A small network was shown many inputs. Here are its activations along a few directions, one row for each input.
Each table varies a few parts of the input and shows all the possible inputs, shuffled.
Descriptions start from the smaller parts, as in this example, which fits no table here: one of 6 places along a line, together with either a single point or one of 11 places along a line or (one of 3 separate values, together with one of 5 places around a ring).
Shared parts are said once, and a part with two or three values counts as separate values.

Other details of the inputs vary at random and push rows far along two fixed directions, the same in every table; ignore that.

Rows:
x1: [-12 -19   6  -7  -6   8  36   9 -25 -23 -15  11   2   5]
x2: [ 24  29  -6   3  21   1 -37  -4  28  10   9 -19  -5  -7]
x3: [ 41  -4  14 -25  29 -29  32 -34  27  11   9   7  24  11]
x4: [-32   2 -15  22 -20   6 -28  18 -22  -4   2   2  -8 -18]
x5: [-23  10   5  -3 -16  21  -9   4 -18 -11  -3 -13 -13 -11]
x6: [  3 -23   4   1  23 -14  46 -16   3 -11  -7  21  17  18]
x7: [-30 -16  -1  21  -4  -2   8  12 -22  -5  -8  10  -6  -4]
x8: [-26  -5  -3   9 -22  28 -23  37 -20  -3  -3  -7 -12   2]
x9: [ 25  39  10 -15   7  17 -24   4  30  19  -1 -16  -7  -6]
x10: [-16 -33   1   3 -10 -19  39 -16 -18 -11  -5  20   7  16]
x11: [-23  -1   0  18  -2   7 -17  16 -16   5  -4  -1  -3 -17]
x12: [-38  -7   3  -2 -19  17  15   2 -26 -11   0   5  -7   2]
x13: [ 24  30   8 -19  -1  13 -29   1  25  22  14 -23  -5   6]
x14: [  8 -27   1  -6   5 -20  47 -12   4  -3 -13  25  20  14]
x15: [ 39  33  10 -20  10  11 -21   6  38  26   5 -14   0   8]
x16: [  5   3 -12   1   1  -6  -6  -3   0   5   0   6   5  -4]
x17: [  0 -11  -1 -21   6   1  49 -17  -2 -10   0  29   5  14]
x18: [  2  -2   6   1  -7 -10  -6  -7   2   4   5   0   7  -5]
x19: [ -9  14   7  -4  -5  19  -3  10  -5  -7 -12  -6 -10 -10]
x20: [ 45  -4  10 -19  23 -25  29 -37  36   3   2   3  22  25]
x21: [-17 -28  -2   8  -6  -8  31   0 -20  -5 -13  26  13   5]
x22: [ 37   6   3 -18  30 -26  22 -21  27   7  12  15  19   3]
x23: [ 31  21   9 -20  -2  12 -33   7  23  15  14 -27  -2   8]
x24: [-12   3 -10   8   4   0 -14   5 -10   3   6   2  -3 -14]
x25: [-21  -5  -2  11 -18   3 -20   3 -17   3   0  -6  -3 -10]
x26: [-28  -2   6  14  -9   0 -18   7 -16  -1  10  -5  -4 -17]
x27: [ -9 -27   4  -9  -9   7  31  15 -22 -19 -11  13   5  15]
x28: [ 37  31  -4  -1  23  -7 -25  -9  34  15  12 -17  -3  -6]
x29: [-18 -27  -4  14  -1  -4  30  -3 -13 -14 -14  20   9  14]
x30: [-34   2 -14  24  -9   5 -25  17 -23  -4   1  -3 -19 -15]
x31: [ 25  28  11   2  15  -3 -34   6  27  20   6 -14   2 -18]
x32: [ -6   4 -16  16  -5   0 -11   2  -2  -2   0  -2  -6  -2]
x33: [ 40  29  -8  -4  18  -5 -31 -11  38  12   4 -16   2   3]
x34: [-34   0  -4  33  -8  13 -20  20 -18  -3  -4  -8 -14 -14]
x35: [ -8  -1  -1  14 -12   0 -11  -5  -2   0   2 -11  -5   0]
x36: [ 11 -24   3  -2   7 -23  47 -14   1  -3 -13  27  16  20]
x37: [ 23  26   9  -1  10  -8 -35  -8  23  19  10 -26  -7  -8]
x38: [  3 -30   7  -8  20 -22  55 -31   1 -15   3  20  19  24]
x39: [  4 -29   7  -5  16 -24  59 -31   0 -11   5  19  16  20]
x40: [-33   3 -12   7 -22  29 -22  24 -21   0   6   2 -20  -4]
x41: [  3 -32   7 -14  13 -27  57 -26   1  -7   2  21  19  14]
x42: [ 34  22  -2 -18   3  15 -34  12  24  15  13 -16  -7   4]
x43: [-30   1 -18  24 -20   5 -27  16 -22  -3  -4  -2 -17 -10]
x44: [-20  11  -5  -2 -11  23 -11   8 -16 -12  -5  -2 -18 -15]
x45: [-4  1 -3 20 -6  3 -9  7  1  3 -8 -4 -3 -2]
x46: [ 38   3  -2 -20  29 -25  24 -22  31   9   6   9  15   6]
x47: [-22 -28  -1   8   2  -9  35   2 -15  -8  -9  19   7   1]
x48: [-12   5  -4  -2 -11  21 -13  16 -21 -16  -4  -8 -16 -12]
x49: [ 41  27  10  -5  11  -9 -28  -1  36  23   1 -10   9  -9]
x50: [  9   7  10 -15  -5   9   1   0  -7 -10  -1 -16  -3  -2]
x51: [-32  -2 -20  20 -21   8 -26  17 -19  -3  -4  -4 -13 -15]
x52: [ 52  25   4 -28  11   7 -27   3  29   9   7 -20  -3   2]
x53: [-30 -24  -5  10 -21  -4   8   0 -21  -8  -5   4  -1  -2]
x54: [-25  -5   2   2 -27  23 -24  25 -30 -13   1 -19 -13  -3]
Description of these inputs: one of 3 separate values, together with either one of 6 places around a ring or (one of 2 separate values, together with one of 6 places along a line).
The inputs of x49 and x4 match in every part but the choice among 3 separate values. If x21 is changed in the same way as x49 into x4, which row does it become? -> x16
The inputs of x10 and x36 match in every part but the choice among 3 separate values. If x39 is changed in the same way as x10 into x36, which row does it become? -> x34
A walk changes only the place on the ring of 6. It starts at x17 and steps to x44. List the rest of the walk in order. -> x48, x52, x42, x40
Change only the choice among 3 separate values in x40. List by row number the other rows that result. -> x13, x15
Change only the choice among 2 separate values in x2. List by row number the other rows that result. -> x33

Rows:
x55: [  5 -14  11 -21   0  -1  36   1  -6  -4  -2  16   9  10]
x56: [-47 -22  -9  21  -7   3  13   9 -36 -14   0  15  -5  -5]
x57: [ 36  18   1 -21   6   7 -10  -2  25  10   6 -12  -3  12]
x58: [ 31  19  12 -21   3  -6 -14 -22  16   1  15 -20   1   0]
x59: [ 29  15   2  -5   6  -6 -20  -6  26  17   3 -10   9   1]
x60: [-39   9 -16  24 -16  15 -45  21 -23   0   0 -10 -22 -26]
x61: [ 26  19   1  -1   8  -7 -14  -8  23  15  -2  -9   1  -3]
x62: [ 14  12   4   8   5  -3 -10  -4  14  10   0  -6  -1  -4]
x63: [  6  -9   2 -14   9   5  35  -4  -2 -15 -10  16   8  12]
x64: [-49  -8 -14  30 -31  18 -41  30 -34  -6  -5 -11 -16 -19]
x65: [-12 -21  -7   3   8 -10  33  -7 -12 -11   2  19   7   2]
x66: [ -6 -13   0  -1  11 -13  34 -13   1  -5   2  24  10   9]
x67: [ 27   9   2  -5  10  -8 -16  -2  23  11   4 -13   7   1]
x68: [-14 -16  -7   1   3 -11  32 -10  -6  -8   1  25   9   3]
x69: [ 10  -9  -3 -16   6   3  33  -6   3 -14  -6  14   4  19]
x70: [ 31  15   3  -2  14 -10 -11  -5  24  10   2 -13   1  -4]
x71: [-30 -18  -3  -2 -22  15  14  18 -32  -9   1   9  -7   7]
x72: [ -5 -20  -3   1   2 -16  32  -9  -9  -9 -10  17   7   8]
x73: [ 14  16   5   6   5   1 -37   5  16  14   6 -18  -3  -5]
x74: [  0 -22   4  -2   4 -15  33 -12   0  -4  -2  20  17  17]
x75: [-3  7  7 -6 -5 17 -4 13 -6 -3 -7 -3 -3 -8]
x76: [-39   8   6  13 -21  23 -38   8 -18   1   4 -30 -21 -18]
x77: [ 12  24   3  11   6   1 -33   6  13  12   0 -22  -8 -10]
What do these inputs look like to the network? -> either one of 2 separate values or one of 6 places around a ring or (one of 3 separate values, together with one of 5 places around a ring)
What sort of input is x60? -> one of 3 separate values, together with one of 5 places around a ring

Rows:
x78: [  5 -27  13   4  19 -35  35 -29   3  -1   5  14  28   1]
x79: [-30   7  -4  -3 -19  29 -24  11 -20  -9  12 -20 -22  -3]
x80: [-29   9   4  24  -2  16 -19  27 -15   5  -9  -4 -12 -22]
x81: [  8 -12  -6 -12  11 -16  51 -12   3   2  -6  38  14  11]
x82: [ 42  19   3 -17  12   6   2   0  27   0 -15 -10  -1   7]
x83: [-28  16  17   3 -19  28 -39  21 -17   1   2 -32 -18 -24]
x84: [-25  24 -13  15  -7  37 -39  24  -6  -2   2  -9 -24 -10]
x85: [  2 -15   3 -17   4 -21  49 -29  -1   0   5  24  13  10]
x86: [  6 -17   5  -4   9 -21  49 -32  -1 -14  -7   9   9  14]
x87: [ 21  17  28 -19  16  -2   8 -20  22   6   5 -11   9  -4]
x88: [ 34  10   3   1  14 -28  -8 -26  25   8   1 -18   2  -1]
x89: [  4  -9 -10  -5  21  -6  40 -10   6  -4   3  25   4  19]
x90: [ 10 -12   7 -35  -4  -6  43 -21  -1  -4   4  15  12  13]
x91: [-32  17  14  21 -10  14 -39  12 -14   8   5 -27 -17 -29]
x92: [-36 -32  -1   4 -32  10  15  11 -47 -34  -9  -2  -7   8]
x93: [ 37  37  17 -16  15  17 -31  17  31  19  -4 -24  -5 -13]
x94: [-12   2 -14  -2 -14  31 -27  34 -19 -10   6  -6 -17   3]
x95: [ 11 -28   3 -33   3  -5  46 -16 -10 -20  14  13  11  32]
x96: [ 34  13  12 -23   5  -1   7 -19  19  -4  -5 -21   1   8]
x97: [ 12  -8  -3  13   8 -27  -2 -25   9  -5  -1  -6  12  -2]
x98: [ 26 -25   0 -19   4  -6  45   0  -4 -21 -18  18  13  25]
x99: [-57 -36   6  27 -13 -12  19   3 -43 -13   0  10  -2 -13]
x100: [-26   8 -13  23 -19  -4 -53   4 -11  10  11 -12  -6 -27]
x101: [ 16 -11  -2 -29   3   0  46  -3   3  -2  -7  30  12  14]
x102: [ 31  12 -15   5  29 -16 -13 -10  33  11  11   3  10   4]
x103: [  5  -7   8 -26   1  -9  43 -29   3  -4   3  21  14  10]
x104: [ 32  13  19   4 -18  -2 -43   2  41  36  10 -36   7  23]
x105: [-21 -13   0  30 -31  18 -34  35  -3  22 -14  -6  -3  22]
x106: [ 42   6  17 -26  14   2   4  13  17   6  -3  -3  10   6]
x107: [ 37  38  -4 -20  14  23 -33  11  33  14   8 -21 -13   2]
x108: [  0 -10   4 -20  12  -2  44 -30   2 -14  11  14   8  22]
x109: [-23  25 -10  10 -19  30 -38  26  -8   7  -6  -1 -17 -22]
x110: [-21  13  -7  21 -12  25 -21  19 -11 -11 -20  -7 -17 -12]
x111: [ 28  29  -4  -2  16 -11 -42 -15  32  20  24 -28 -10  -6]
x112: [ 30  24  19 -12  24   6   3  -1  29  11  -7  -1   8  -4]
x113: [  7 -26   7   3  24 -29  49  -8   2   1  -7  30  19   6]
x114: [-41 -26  14   0 -26  14   5  21 -46 -20   1  -5  -5  -5]
x115: [ 29  29   0  -7   4 -17 -42 -12  28  29  16 -19  -3 -16]
x116: [-47 -27  -6  38  -3  -5   3  19 -31  -8 -10  19   7 -16]
x117: [ -2 -18  -1 -12  15 -15  51 -31  -1 -10  13  18   7  22]
x118: [-16  10  -2  -8 -35  23 -47  24 -23   2  10 -22 -15 -15]
x119: [ 34  32 -13   4  23  -6 -39   3  37  23  14 -14  -8  -5]
x120: [-46 -30 -24  28 -15  -9  11  12 -34  -8  -7  36   8  -9]
x121: [-33  -3 -17  28  -7  -1 -37  -1 -14  -4  17 -12  -9 -12]
x122: [-46 -28 -21  22 -17  -7  16  17 -36  -6  -7  34  -3  -7]
x123: [ 35  17  -2   0  20  -8   7  -9  27   6 -14  -1   2   4]
x124: [ 36   5 -10  12  22 -24  -6 -12  29   5 -11   2  15   0]
x125: [ 32  41  12  -8   5   8 -36 -16  30   7  -1 -36  -9  -8]
x126: [-41 -31 -19  36 -12  -7  17  14 -35 -19 -20  19  -8  -3]
x127: [-32 -22 -14  -2 -31  21   5  34 -42 -14  -6  20  -6  -1]
What do these inputs look like to the network? -> one of 2 separate values, together with either a single point or (one of 4 separate values, together with one of 6 places along a line)
The inputs of x122 and x115 match in every part but the choice among 2 separate values. If x109 is changed in the same way as x122 into x115, which row does it become? -> x103
The inputs of x78 and x116 match in every part but the choice among 2 separate values. If x99 is changed in the same way as x78 into x116, which row does it become? -> x113
Change only the place on the line of 6 in x110. List by row number the other rows that result. -> x82, x98, x123, x124, x126
Change only the choice among 2 separate values in x97. List by row number the other rows that result. -> x124
